A small network was shown many inputs. Here are its activations along a few directions, one row for each input.
Each table varies a few parts of the input and shows all the possible inputs, shuffled.
A made-up example of a description, with smaller parts first: one of 4 places along a line, together with either a single point or one of 9 places around a ring or (one of 3 separate values, together with one of 8 places around a ring).
Shared parts are said once, and a part with two or three values counts as separate values.

Other details of the inputs vary at random and push rows far along two fixed directions, the same in every table; ignore that.

Table:
x1: [ -1   9  -9 -15 -28   9 -24  10 -29   8  50  14   4   2]
x2: [  5  14  13 -18   9 -13 -22 -33  20   1   2 -25  17  24]
x3: [ -1   9  12 -10  24 -11 -13 -10  -3  -3 -21 -12   0   6]
x4: [ 15  19  17 -10  12 -15 -20 -25  17  -2   5 -20  21  27]
x5: [ -6  18   9 -13   0 -19  -9 -22   1   0   5  -9  10  28]
x6: [ -4 -28  -4  24  -7  38  19  30 -11  -5  -5  18 -24 -28]
x7: [  6  11  -7 -10 -19  16 -18  -4 -19  -1  53  14   9   9]
x8: [ -1  13   5 -10   8 -18 -14 -11  13  -1  13 -12  14  27]
x9: [ -6  16   8 -13   4 -21 -17 -27   3   2 -17 -11  14  13]
x10: [ -7  15   5   1   6 -14  -8 -12   0   0 -16  -3  17   7]
x11: [  0 -20 -17  14  -1  24  28  30 -18  -7  -6  12 -23 -32]
x12: [  1   9  25 -23  33 -25  -6 -30   2  -5 -15 -22  11  22]
x13: [ -4   0   0  -6  -4 -10   8 -16  -1  -2  -6  -3   7  -2]
x14: [  5   6 -15 -23 -24   2 -16   2 -16   2  50  21  -5  13]
x15: [  0  -2   5  22   8 -13  17   7  25  -5 -35  -8  -1   2]
x16: [ -4 -23 -15  24 -13  19  28  35   3  -2   0  12  -4 -32]
x17: [  2 -18 -14  31 -20  19  13  45   0   0  -6  17 -11 -35]
x18: [  4  24  15  -6  11 -28 -16 -24   3   0 -19 -12  21  19]
x19: [ -5  -5  -2  21  16  -7   6   2   6  19 -33   1  -9 -16]
x20: [ -4  23   9 -12  10 -25 -12 -28   4  -3   3  -8  18  34]
x21: [  8   0  -8 -12 -27  25 -20  13 -11   5  61   6   1   3]
x22: [ -6   3   5   1   1 -11   1  -1  16   1  -6 -14   3  14]
x23: [  4 -10   4  20   5  -7  25  10  18  -4 -31  -7   6 -14]
x24: [ -2  14  11 -18   1 -19  -4 -26  -4   2   6 -13  19  18]
x25: [  1  -1  -2  -6   1 -11   0  -1  20   0  -9  -4  -1  10]
x26: [  9  -2 -16 -22 -25  10 -29  20 -13   8  52  15   0  -3]
x27: [ -9 -13  12  14  16   2   6   9  -2  -3 -41  -4  -7 -10]
x28: [ -8 -24 -10  19  -5  24  22  36 -10  -7  -2  21 -32 -24]
x29: [  0  16   8 -14   7 -20  -4 -25  -3  -2   8  -7  24  18]
x30: [  4  11  12 -12  31 -32  -5 -36   8  17  -8 -19  11  19]
x31: [  6  -2  -6 -21 -20   6 -14  10 -14   6  59   0   8   4]
x32: [ 10  11  -9 -10 -21  -2 -15   5 -20  -2  53  18   1  16]
x33: [ 12  -4 -12 -29 -18   4 -16   8  -9   5  56   8   6   3]
x34: [  3   1   4  27  -1   6  22  -3  11  -6 -36   3   1 -11]
x35: [  5   6  -8 -11 -31  24 -14   3 -23   3  57  15   0   3]
x36: [-10 -12  -3  17   0  -4  17   7  25  -3 -33  -7  -9  -8]
x37: [ -1  -1   1  13   0   6  20 -11  17  -2 -42   3  -2 -10]
x38: [ -2 -18 -20  19  -6  29  13  39 -22  -3  -9  17 -26 -35]
x39: [ -6 -14 -19  17 -23  18  15  28  -7   2 -16  27 -14 -34]
x40: [ -9  -6   2  13   4  -7   4   3  21   2 -42 -12   2 -13]
x41: [  8  16  13  -8  10 -27   1 -27   3  -3  -9 -11  22  17]
x42: [ -4 -28 -16  17 -19  18  26  29   5  -1  -3   9 -12 -35]
x43: [  4  14   4 -19  22 -14 -14 -18  -7  -6   5 -13  -3  28]
x44: [ -1 -19 -12  21  -5  39  20  30 -10  -6  -4  19 -28 -34]
x45: [ -8  -4   1  22   6  -2   8  14  17   0 -36  -6   7 -15]
x46: [ -4  -9  11  14  16  14  16   1   6  -7 -34  -2 -13 -11]
x47: [ -6 -14  16   7  22  -6  20  -3   3  -6 -39 -10  -3  -4]
x48: [ 15  -2 -13 -19 -25  23 -21  11  -6   5  58  14  -2   1]
x49: [  9  20  12 -21  27  -6 -18 -33  -3  -4  -2 -21   6  28]
x50: [ -1   5   2   0  -6   4   0 -20   5  -2  -9  -2   3   2]
x51: [ -3  -4   5  23   8   8  16   2  25  -4 -33  -9   7  -8]
x52: [ -6  -3   0  19  20 -14  16  -7  15  14 -31  -3 -14  -1]
x53: [  5   1 -10 -20  -6  12 -19  13 -27  -4  57  15 -18   8]
x54: [ -1  -6   0  24  16   5  16  -8  14  15 -28  -1 -11 -12]
x55: [ -2  10  20 -16  26 -17 -20 -17  -2  -2 -17 -15   6  16]
x56: [  3  -6  -1 -19  -7   9 -21  10 -26  -3  54  12 -12  16]
x57: [  1   4  11 -13  24 -11   3 -14  -3  -6 -12 -13   0   6]
x58: [-12 -17 -20  23 -25  17  25  24  -3  -4  -8  22 -22 -25]
x59: [  2   2  -9 -15 -25  11 -29  20 -17   9  55   5   4   1]
x60: [ -4  -4   1   4   5 -11  26 -12  14  -2 -44  -1   5 -10]
Each input here is: one of 4 separate values, together with either a single point or one of 4 places along a line or (one of 2 separate values, together with one of 5 places along a line).
Q: The inputs of x19 and x54 match in every part but the choice among 4 separate values. If x10 is changed in the same way as x19 into x54, which row does it become?
A: x7
Q: Which other rows does x55 become when the place on the line of 4 takes its other values? List them by row number.
A: x3, x27, x38

Table:
x61: [ 2 -2  4 -3  5  5  0  0 -3 -4  7 -2 -3  4]
x62: [  8   7   3 -26   1  -2 -25  -8 -15   3  41  -2   4  16]
x63: [ -3   8  13  -5  20 -19  -7 -14   7   0 -25 -16   6  13]
x64: [ -3  -7  -8   5  -7   9   3  18 -14  -1   4  13 -10 -13]
x65: [ -9   1   8  15  20 -11  18 -11  10  -2 -54  -8  -2  -5]
x66: [ -6   2   9   9  19  -7  17 -16  10  -4 -44  -9  -2   0]
x67: [ -2 -12  -6  11  -3  12  15  15  -7  -2  -9   9 -12 -19]
x68: [  0  -2  -3  14 -11   4   4   7  18   3 -12  -3   7  -8]
x69: [ -4   1  -6  16 -17   5  12   3   9   1 -15   8   6 -12]
x70: [  5   4  -1 -19  -2   1 -22   1 -17   3  39   2   1   9]
x71: [  1  18   6 -13  -1 -26  -7 -28  11   3   2  -9  20  24]
x72: [  6   6   0 -19   3  -2 -25  -1 -10   5  35  -2   1  13]
x73: [  0   0  -4   1 -12  -7   3   2  10   2   8   0   8   1]
x74: [ -2 -13  -9  10  -7  19  15  18 -10  -4   1  13 -15 -19]
x75: [  0  -1   1  -3   6  -2 -10   6  -2   3   3  -2  -4   3]
x76: [  1  -7   4   9  10   7   8   4   8  -3 -13  -4  -7  -3]
x77: [ -5   8  17   6  26 -15  15 -27  15  -6 -50 -16   4  11]
x78: [  5   6  -3 -19  -4   0 -20  -1 -20   2  37   5   1   9]
x79: [  9   7   3 -24   3   1 -26  -8 -10   2  42  -4   2  19]
x80: [  3 -18 -15   7 -13  26   2  31 -13   3  27  17 -19 -21]
x81: [  2   6  -5  -8 -14  -9  -4  -5   3   2  22   3  12   8]
x82: [ -2  -4   7   4  13   0   9  -3   7  -3 -22  -8  -3  -2]
x83: [  3   9   4  -8   0 -19  -8 -13  19   5   5 -13  15  18]
x84: [ -5 -23 -21  35 -34  31  26  42   5   0  -7  22 -11 -42]
x85: [ -9 -12  -8  23  -2   9  21  18  -5  -2 -30  13 -16 -24]
x86: [ -2  13  10   2   2 -17   0 -21  21   0 -29 -14  22  10]
x87: [  2  12   9 -14  13 -13 -10 -24  -5   1  -1  -7   6  16]
x88: [  5  -6  -9  -5 -13  20  -2  14 -20  -4  37  15 -10  -6]
Q: Describe the family of inputs behind these rows.
A: one of 4 places along a line, together with either one of 2 separate values or one of 5 places along a line
Q: The inputs of x74 and x66 match in every part but the place on the line of 4. If x86 is changed in the same way as x74 into x66, which row does it become?
A: x69
Q: Which other rows does x68 become when the choice among 2 separate values takes its other values? List them by row number.
A: x83
Q: Which other rows agree with x62 in the place on the line of 4? List them by row number.
A: x61, x63, x70, x73, x82, x84
Q: Start at x88 and move only the place on the line of 5, one step at a time. The first step leads to x74. Which rows follow, in order?
A: x67, x78, x64

Table:
x89: [  5  27  16 -21  10 -27 -23 -40   2   9  -1 -17  33  22]
x90: [ 10  12  10 -25  -2  -7 -26 -19  10   0  38 -15  17  28]
x91: [ -9  14  10 -11  13 -31  -3 -22   9  -3 -28 -12  13  21]
x92: [ -3  -9  -1   4   2   0  -1  20   7  -5 -18  -5  -2 -12]
x93: [ -1 -16 -18   7 -13  28  -1  25 -14   8  29  19 -27 -18]
x94: [ -1   5   4  14  15 -24  14 -14  23   8 -42 -10   8   1]
x95: [-12 -17  -5  15   1  -4  20  18  13   3 -32  -2 -10 -17]
x96: [ -7  -4  -9   4 -18   3   4  20 -14  -5   5  14  -6  -9]
x97: [ -6  -4 -12  12  -9  17   8  11 -12   0   0  21 -20 -13]
x98: [ -5  -4   1  16  19  -4  19  -8  16   3 -51  -2 -15  -8]
x99: [  2  -1  -3  -2 -17  13   8  -6   1  -2   3   3  11  -8]
x100: [  3  -7 -10 -21 -19   6 -27  22 -18   3  56   9  -2   2]
x101: [ -2 -17  -3   8   7  12  17  16  -6   1   5   3 -15 -12]
x102: [  4  19   1 -20  -5   1 -30 -15 -23  -1  37   7  -1  22]
x103: [ -7  11   6  19  11 -21  14 -15  18   3 -44  -7  11   3]
x104: [  0  -6   3   0   5   8  14  -4 -14  -6 -10   2   0 -15]
x105: [  1 -19  -1  10   4  19  12  24  -9  -4   8   6 -15 -15]
x106: [ -3   1   1   2   3  10   1 -10  -7   2 -20   3  -4 -13]
x107: [  1   0  10  -1  28 -18  16 -19   8  -4 -30 -13  -2   7]
x108: [  9   6   1 -16   3  12 -31   3 -12   1  29   0  -5  10]
x109: [ 10   0 -12 -14 -21   8  -5   1  -2   3  47  11   0   7]
x110: [ -5 -11   1  18  11  13   7  10   8   1 -29   0 -17 -13]
x111: [  6  21  12 -31  15 -20 -20 -31 -17  -5  33  -7  12  35]
x112: [ -5 -13 -19  36 -28  23  22  39 -11   1  -2  28 -13 -33]
x113: [  8  15   8 -30   0 -15 -24 -29  11   4  38 -18  18  35]
x114: [  3   1  10   6   6   0   3  -5  27  -8 -25 -17  10   4]
x115: [  1 -10 -14  13 -15   8   2  20  -1  12  22   9  -5 -14]
x116: [ -8   5   9  -5   8 -18   5 -17   7  -2 -43 -13  14  -4]
x117: [  2  13  14 -10  17 -14  -3 -21 -11 -11  -3  -9   6  20]
x118: [  6  -3  -7  10 -10  11  -9  23  -1   4  16   5   2 -12]
x119: [  0  -4 -10  11 -28  20  12  15  -4  -8  16  16  -4  -7]
x120: [  6  13  -4 -20 -20   1 -14 -12  -7  -3  49   8  10  21]
x121: [  0   8  14   6  17 -20  -7 -13  22   7 -25 -19  15  10]
x122: [ -9  -9  -1  11  10 -17  23   2  18   1 -50  -4  -5 -10]
x123: [  6 -15  -4   5   1  25   3  30 -16  -7  19   8 -14 -17]
Q: The inputs of x113 and x101 match in every part but one. If x90 is changed in the same way as x113 into x101, which row does it become?
A: x105
Q: Describe the family of inputs behind these rows.
A: one of 5 separate values, together with either a single point or one of 6 places along a line
Q: Which other rows does x120 become when the choice among 5 separate values takes its other values? List them by row number.
A: x91, x97, x103, x111
Q: Which other rows agree with x103 in the choice among 5 separate values? List them by row number.
A: x89, x94, x112, x115, x118, x121
